Each row below holds a small network's activations on one input, seen along a few directions.
Each table varies a few parts of the input and shows all the possible inputs, shuffled.
A made-up example of a description, with smaller parts first: one of 2 separate values, together with either a single point or one of 11 places around a ring or (one of 4 places along a line, together with one of 8 places around a ring).
Shared parts are said once, and a part with two or three values counts as separate values.

Other details of the inputs vary at random and push rows far along two fixed directions, the same in every table; ignore that.

Rows:
R1: [-19  17  19  -4  -5  41 -28  48 -14 -10 -18   8 -30]
R2: [ 15  20  22 -18   6  10  -7  10  -4  -1  13  17   3]
R3: [ -3  -8 -42  13 -13 -45  45 -34  33  13   0 -30   9]
R4: [ 17  16  15  -5  16  -1 -22  -5 -13  13   1   6  10]
R5: [ 19   9   9  -8   7  -1 -13   8 -15  11   4   6  17]
R6: [ 17   1  20 -12   6  -3 -17 -13  -6   0   4  -2   4]
R7: [-17  14  14  -2  -2  46 -35  50  -4 -22 -16   9 -24]
R8: [ 16  22  23  -4  24   9 -18   0 -19   7   6  11  10]
R9: [ 14 -10   7  -7   7 -22  13 -18   9   4  19  -9   8]
R10: [ 20  -3  14  -6  10  -6   0  -8  -9 -12   8   5  -1]
R11: [ 20  -7   7  -2  12   0  -7  -7   2 -22  10   7   5]
R12: [-13  20   0  13   1  23 -21  40 -17   0 -22  13 -24]
R13: [ 16  13   9 -11  -2  -8 -13 -14   3   9   4   2   7]
R14: [-20   1 -32  15 -30 -17  14   9  18  12 -10 -21  -5]
R15: [-70   0 -70  56 -50 -17  30  31  35  11 -40 -38 -49]
R16: [ 22  10   6   2  19  -9  -1  -4 -11   3   8  13   5]
R17: [ 17  11  11  -5  13   1  -4   7 -16   6  10   6  17]
R18: [ 19 -26 -18  -1  -4 -33  10 -26  22  -1  15 -21  24]
R19: [ 19 -20 -15  -4   1 -39  24 -37  19  10   4 -25  15]
R20: [-14   9   5   4  -4  38 -17  39 -10 -27 -11   2 -10]
R21: [-10 -32  20 -11   1   5  11 -27 -18   5  15  39   8]
R22: [ 18  -5   9  -5  12  -5  -8 -23   6 -12  11  -4  14]
R23: [ 21  -3  -3  -3  11 -28   3 -15   8  23  15  -3  17]
R24: [-14 -28  17 -14  -3  17   8 -18 -22   6  16  32   9]
R25: [ 16   3  22 -13  11  15 -32  -2  -3 -14   2   5   6]
R26: [ 21  -5   1  -8  12   0   5 -16   8 -19   3  -4  14]
R27: [-26 -32 -65  35 -23 -43  42 -23  51   5 -16 -53  -4]
R28: [ 11   2  17  -6   9  -5  -5 -16  -6  -3   7  -6   5]
R29: [-13   9   7   6  -6  25 -19  35 -14 -14 -21   5 -30]
R30: [-47  36   1  23  -2  52 -17  73 -17  -2 -27   7 -38]
R31: [-11 -27  16 -12  -3  22   8 -20 -16  11  21  35   4]
R32: [ 22 -10   6  -5   9  -2 -17  -6   5 -18   6   8   3]
R33: [ 17  13  12 -14  -2   3  -2   4  -7  -2  11   9  14]
R34: [ 15  -1  16 -11   4   2  -2   1 -12  -8  10  -1  11]
R35: [-37 -10 -31  27 -14  -3  16  17  28  -7  -8 -26 -18]
R36: [-21  29   5   7  -9  26 -13  25  -7  -5 -14   3 -18]
R37: [12 -5  8 -9 -4 -5 -7  1 -6  0  3 -7  6]
R38: [ -8 -47   7  -5  -3 -27  28 -60   3  20  23  17  27]
R39: [22 13  9 -8  4 -6  0 -6 -3 -5  9 16  2]
R40: [-54  13 -49  38 -20   7  16  38  12  13 -46 -29 -32]
R41: [ 20  -7 -22  -7  -5 -40  23 -35  24  15   4 -16  16]
R42: [-15 -30   4 -21   6   5  16 -33 -15   6  15  26  13]
R43: [-13  26  -5   7  11  24  -1  27 -12  -2 -21   2 -10]
R44: [-20  -8 -28  18 -10 -14  31  -5  15  -1 -16 -31 -11]
R45: [ 18  17  21 -22   1   8 -17  10  -3   3   7  17   2]
Description of these inputs: one of 5 separate values, together with either a single point or (one of 2 separate values, together with one of 4 places along a line).
Q: Changing only the choice among 5 separate values turns R40 into R5. The same change can be made to R26. Which row results?
A: R20
Q: Changing only the choice among 5 separate values turns R42 into R31. The same change can be made to R41. Which row results?
A: R45
Q: Start at R5 and move only the place on the line of 4, one step at a time. The first step leads to R14. Which rows follow, in order?
A: R37, R18

Rows:
R46: [ 16 -17 -35  25   0 -51  45 -36  44   3  10 -46  17]
R47: [  9  20  30 -27   5  22   2   3 -17 -10   0  34  -2]
R48: [ -4  27  28 -18  -6  56 -38  27 -37 -15 -21  38  -5]
R49: [-10 -14  23 -24 -12  63 -41  25  -5 -57 -11  15 -25]
R50: [-37  -9 -20  22  -3   1  20   6  -8   6  -8   2 -31]
R51: [ 32   2  18 -35   5  -8   7 -38 -15   5  14  17  18]
R52: [-86 -26 -53  56 -31 -20  31   8  23  18 -19 -45 -30]
R53: [-68   9 -15  43 -17  57  -3  65 -19  -8 -28   4 -50]
R54: [-68 -26 -52  37 -24   4  30  16  12  17 -32 -34 -22]
R55: [-13  47  20 -18   9  56 -22  59 -21 -23 -17  32 -26]
R56: [ -1   3   8 -11  -7 -15  10 -27   1  18   1   7  -6]
R57: [-12  -3 -14  17 -20 -11   5  -1  -1  10  -7  13  -8]
R58: [-66  38 -22  30 -21  58 -18  83  -3 -20 -47   9 -42]
R59: [  7   0 -13   0   0  -2  -1   9   4  -2 -22 -25   3]
R60: [-58  29 -23  47 -19  34 -25  58   7 -12 -56 -19 -48]
R61: [  5 -14  10  -5 -12 -37   8 -34   9  20  19  -9  16]
R62: [ 37 -20 -13 -18  10 -53  27 -36  28  21  27  -9  41]
R63: [ 26  22  22  -8  22  17 -23  14  -8 -28 -12  18   8]
R64: [-33  15  22   6  11  62 -21  44 -29 -23 -24  39 -15]
R65: [ -4  15 -16  15  -5  17   0  17   3 -13 -20 -29 -11]
R66: [ 44 -36  37 -40  10  11 -18 -27  13 -50  28  25  18]
R67: [-30  24  20   5 -15  43 -33  34 -18  -1 -29  27 -25]
R68: [-47  10 -47  28 -20 -22  23  10  31  22 -17 -32 -32]
R69: [-45 -31 -43  43 -15 -30  40 -29  31  27   3 -38  -7]
R70: [-22  13 -19  35 -10   3   1  18  22   2 -21 -38 -24]
R71: [-22  24  29 -14 -15  54 -31  42 -35 -16 -17  18 -14]
R72: [-53 -43 -54  41 -20 -44  44 -24  35  39 -11 -42  -9]
R73: [ 23   1  30 -21   0  14 -16  14 -23   8   2  33   3]
R74: [-61 -27 -60  45 -23 -15  33 -12  17  11 -22 -31 -11]
R75: [ 21  38  34   0  14  56 -41  53 -30 -27 -12  17 -22]
R76: [ 29   0  18  -8  -4  -6   5 -15  -9   9  20  18  11]
R77: [-50 -12 -62  48 -36 -43  31  19  30  18  -3 -48 -22]
R78: [ -9  37   9  -8  -2  60 -29  49 -21 -13 -11  11 -13]
R79: [ 45 -23  28 -22  32 -32  -8 -68  -6  16  36  25  44]
R80: [ 34 -11 -26  -5  11 -55  31 -55  20   4   8 -36  18]
R81: [ 65 -12  28 -40  12 -23   8 -66  -7  11  41  13  52]
R82: [ 32   0  -3  -4  19 -48  13 -46  21  11  10 -24   8]
R83: [ 14  23  34 -20   9  12 -37  16 -13   2  16  10   5]
R84: [-16   1  23  -2  10  48 -25  48 -36  -3 -14  32 -20]
R85: [ 28  -9  17 -32   1  -2  -2 -21 -10  13   7  12  25]
R86: [ 50   4  31 -24  27 -12 -24 -16   1   7   7  -1  21]
R87: [ -8 -25  -1  -1  11  -4  21  -7   2   8   3   5  12]
R88: [ 16   5  33 -34  28  33 -15 -13 -39 -10   8  33   7]
R89: [ 20  23  13  -6   6  22 -19  27 -13  -1  16  17  -3]
R90: [-59  14  -1  15   0  52   6  45 -20 -17 -30  17 -39]
R91: [-27   7  22  -7   5  52 -26  33 -37 -19  -9  15 -10]
R92: [-19  26   0 -11  -7  49 -28  57 -17  -4 -27   6 -16]
R93: [ 13 -44 -13   9   7 -61  30 -50   6  18  40 -12  27]
R94: [-62  31 -17  17 -27  49 -22  75 -14 -15 -33 -15 -37]
R95: [-12 -14 -61  40 -13 -62  47 -22  36  13  -9 -49 -19]
R96: [ -1  -2  -9   1 -13 -22  23 -16  -1  14   3   7 -12]
R97: [ 59  10  49 -29  31 -18 -32 -26 -10  -7  26   0  30]
R98: [ 91 -12  26 -47  34 -44  -8 -45  -3  22  52  25  53]
R99: [ 23  15  24  -2  12   5 -25  23 -18 -18   2  -1  -3]
R100: [ 30 -11 -25  -9   4 -44  11 -46  17  14  18  -8  36]
R101: [-79 -23 -67  56 -33   1  46   6  21  12 -24 -47 -26]
R102: [ 11  45  36 -18  25  51 -27  45 -24 -37 -23  23 -22]
R103: [ 50  16  19 -48  25  -6  -9 -28 -15   0  24  17  26]
R104: [ 29 -10  24 -28   5  -9  10 -20   0  10  12  20  28]
R105: [ 21  26  22 -16  13  28 -12  21  -5 -11  14  19   9]
R106: [ 57 -25  47 -39  41 -27   5 -54 -15  -5  53  27  56]
R107: [ 40  12  21 -21  20 -16 -28 -25   1  12  20  21  27]
R108: [-24 -18 -62  40 -25 -63  44 -32  58  39  14 -57   2]
R109: [ 30   1  28 -20   4   4  11 -20  -3  -2  22  21  25]
R110: [-12  13 -20  32  -5   6 -12  30   1 -12 -30  -7 -23]
R111: [-31 -20 -81  50 -29 -62  40 -15  44  27  -3 -36  -6]
R112: [ 37 -23  22 -15  30 -16  24 -51   0   4  41  14  41]
R113: [ 61  14  25 -38  28 -19  -8 -23 -13   5  36  29  19]
R114: [-33  25  13   5 -14  52 -16  45 -18 -17 -30  33 -20]
R115: [ 29   8  15  -5  14  10 -22  25 -13  -5 -11   5  -3]
R116: [ 11 -46   2 -16 -10  -8  -9 -34  33 -25  16  -8  -4]
R117: [ 27  20  38 -16  19  15 -23  21 -14 -30   3   4  10]
R118: [ 13 -10 -16   8   5 -27  20  -4  24   1 -10 -26  11]
R119: [-19  38  27 -10   1  53 -34  69 -23 -26 -10  19 -17]
R120: [ 19  18  26 -26  12  15 -33  18  -6  14   3  14   4]
R121: [ 87  -6  40 -47  35 -38 -14 -57 -11 -10  40  -4  58]
R122: [ 25  -4  34 -26   3 -12   5 -21  -7  -4  24  17  29]
R123: [-58 -31 -55  40 -17 -43  51 -34  30  30  -8 -38 -22]
R124: [ 31 -19   7  -8  -4 -45  22 -62  21  30  31  -7  30]
R125: [-47 -41 -65  55 -20 -49  44 -23  27  23  -6 -27 -10]
R126: [-14 -17 -13   5 -20 -27  17 -18  20  33  -6 -14   0]
R127: [ -2 -16  24 -18 -11  56 -44  37  -7 -54  -4  29 -34]
R128: [  6 -19  -6   7 -18 -43  21 -23   6  15  20  -8   9]
R129: [-31   2 -50  37 -19  -9  11   9  18  -6 -37 -38 -15]
Q: Changing only one part turns R61 into R128. The same change can be made to R83. Which row results?
A: R77
Q: Changing only one part turns R68 into R113. The same change can be made to R97. Which row results?
A: R99
Q: What do these inputs look like to the network?
A: one of 4 separate values, together with either a single point or (one of 4 places along a line, together with one of 5 separate values)
Q: Change only the choice among 5 separate values in R122. List by row number the other rows that result.
A: R47, R104, R109, R114
Q: Change only the choice among 4 separate values in R79. List by row number the other rows that result.
A: R64, R74, R125
Q: Change only the choice among 4 separate values in R101. List by row number the other rows that result.
A: R53, R69, R112
Q: Change only the choice among 5 separate values in R46. List by row number the other rows that result.
A: R63, R102, R117, R118
